A small network was shown many inputs. Here are its activations along a few directions, one row for each input.
In each table, some parts of the input vary, and every possible input appears once, in random order.
A made-up example of a description, with smaller parts first: line(6) and (point or ring(11) or (values(3) and ring(8))).
Shared parts are said once, and a part with two or three values counts as separate values.
In the rows, 128 means zero.

Other details of the inputs vary at random and push rows far along two fixed directions, the same in every table; ignore that.

A family of inputs:
x1: [ 77 185 105 158  56 182 153 165 114 249 104  59]
x2: [ 98 193 123 163 117 144 170  99 134 112 144 176]
x3: [179  82 112 106 172 118  96 110 172   6 140 133]
x4: [125 157 141 218 119 124 144 104 101 116 127 188]
x5: [119 142 132 133 151 103 169 120 100 138 186 192]
x6: [177  38 144  86 200  84 120 130 136  16 174 123]
x7: [113 182 121 158 165 110 177 149 121 112 181 189]
x8: [116 136 133 144 131  91 191 128 109 146 166 210]
x9: [ 84 185 158 121  49 178 122 120 101 243  87  98]
x10: [140 100 111  82  95 165  58 132 135 137  59  38]
x11: [102 202 142 151 137 134 154 119 134 107 149 193]
x12: [197  54 110  87 167 109  85  94 158  26 129 149]
x13: [184  48  97  98 197  74  93 129 150  28 155 112]
x14: [111 139 114 138 161  86 168 117 115 147 155 192]
x15: [150  48  91  88 109 129  60 154 136 151  95  35]
x16: [ 61 213 160 127  70 190 122 142 126 248  78  77]
x17: [107 187 166 136 143 128 159  91 108 121 151 180]
x18: [ 99 177 139 142 171 115 167 137 121 145 175 174]
x19: [146  77 139  75  82 153  73 131 154 154  51  52]
x20: [169  27 122 163 116 145  88 177 124 131  72  23]
x21: [113 180  96 157 152 110 163 130 114 127 176 165]
x22: [150  66 158  85  55 146  85 138 154 157  66  58]
Description of these inputs: values(2) and (point or ring(10)).
Q: Changing only the values(2) part turns x21 into x3. The same change can be made to x8. Which row results?
A: x22
Q: Which other rows does x4 become when the values(2) part takes its other values? List them by row number.
A: x20

A family of inputs:
x23: [110 145 130 139 139 108 156 124 112 150 158 161]
x24: [131 109 116 132 130 136 120 136 131 103 128  99]
x25: [142  98 119 133 143 118 116 142 135 110 123 113]
x26: [116 163 134 133 131 124 150 116 135 124 145 165]
x27: [139 105 131 117 114 126 119 124 133 123 111 120]
x28: [137 102 130 140 132 129 121 140 126 123 122 114]
x29: [133 108 119 106 139 124 130 143 130 136 132 101]
x30: [141 119 132 114 135 133 107 124 139 106 124 118]
x31: [137 107 113 131 139 124 118 141 138 111 124 105]
x32: [146 108 125 117 132 128 105 117 134 106 120 119]
x33: [112 165 146 136 136 129 148 115 118 131 140 170]
x34: [ 89 169 135 125  57 170 115 137  96 238  65  64]
x35: [112 159 139 137 126 130 154 116 125 139 138 170]
x36: [143 106 119 121 122 128 113 120 140 113 118 122]
x37: [144 102 136 142 124 130 125 138 130 119 127 114]
x38: [139  99 116 105 138 114 117 143 125 121 141 116]
x39: [113 174 140 134 137 127 145 114 124 126 143 162]
x40: [121 163 125 140 131 126 146 114 131 127 145 171]
Q: What do these inputs look like to the network?
A: values(3) or line(5) or (values(2) and ring(5))
Q: List by row number the other inputs of the same sort as x39.
A: x26, x27, x30, x32, x33, x34, x35, x36, x40
Q: A walk changes only the line(5) part. It starts at x37 and steps to x28. List the rest of the walk in order.
A: x25, x31, x24
